A small network was trained on invented records. Each row is its activation on one of them, seen along a few directions.
Records have a field called S. Each example row is followed by its value.
Other fields move the rows too, some of them a lot.
(in the rows, 500 means zero)
Random noise pushes rows far along 2 fixed directions. That doesn't count. These rows show it; they differ only by the noise:
[535 267 432 578 231 441 714 706 719 469 614 547 762 566 572 393]
[536 471 433 715 430 612 507 648 624 522 646 630 581 512 620 368]
[756 594 519 626 370 640 415 561 537 676 621 614 312 449 464 448]
[717 325 504 474 138 426 683 647 667 586 587 516 577 525 432 465]

[516 546 497 492 527 567 432 454 426 537 541 558 488 458 613 473] => s10
[465 345 587 144 331 236 808 347 406 410 298 402 610 626 371 613] => s1
[481 698 416 796 810 789 297 489 465 582 620 622 247 433 627 351] => s3
[395 609 501 717 690 651 365 505 412 448 493 578 387 429 647 438] => s8
[719 239 518 290 154 376 667 660 701 380 561 363 703 574 289 605] => s9
[519 575 505 487 564 560 555 388 421 557 403 538 383 477 554 439] => s3
[621 849 539 543 723 704 252 373 379 719 467 636 162 372 518 543] => s7
[474 505 562 507 419 513 529 476 438 567 491 546 411 490 481 438] => s8
[775 362 608 200 222 430 571 520 501 436 476 325 506 530 276 727] => s9
[471 161 466 353 229 228 885 738 765 371 533 371 851 596 533 524] => s7
[488 246 413 330 279 335 675 558 615 352 461 407 710 561 517 573] => s4
[424 363 473 615 408 500 479 627 636 323 646 492 824 565 687 466] => s10
[782 423 475 392 212 436 575 533 558 643 577 410 329 460 289 564] => s4
[410 406 513 584 527 392 754 540 532 486 393 580 698 521 583 357] => s2
[476 551 545 457 658 488 571 377 359 624 309 632 417 458 539 423] => s2
[572 676 484 456 595 530 400 392 426 665 390 509 312 406 413 493] => s5
[545 442 513 302 486 349 706 393 424 499 346 461 429 514 371 555] => s1
[677 689 509 469 554 522 458 441 347 680 464 617 171 360 367 509] => s6
[435 424 493 491 474 372 504 509 492 410 441 522 670 538 566 590] => s6
[342 624 365 796 682 649 444 583 578 539 554 609 545 483 589 314] => s5

Here are new rows. What is S for each?
[448 591 476 528 600 554 438 543 584 521 574 589 542 505 567 424] => s7
[423 201 531 256 252 242 768 457 565 375 401 393 785 680 381 623] => s1
[527 615 542 584 583 584 397 422 509 506 585 454 424 474 514 460] => s3
[620 420 498 387 309 366 690 530 432 610 447 530 409 484 374 564] => s6
[336 529 543 455 712 477 583 366 355 547 362 587 533 464 581 418] => s2
[792 513 602 255 294 372 463 432 401 710 509 454 211 421 199 685] => s6
[655 674 624 215 442 466 450 271 250 695 296 421 184 442 323 661] => s5
[556 496 482 535 407 536 350 513 534 361 611 415 532 519 518 610] => s4
[289 509 371 740 739 528 374 591 558 342 588 594 694 467 685 461] => s6
[390 361 440 626 452 508 505 640 642 456 611 555 607 490 521 365] => s8
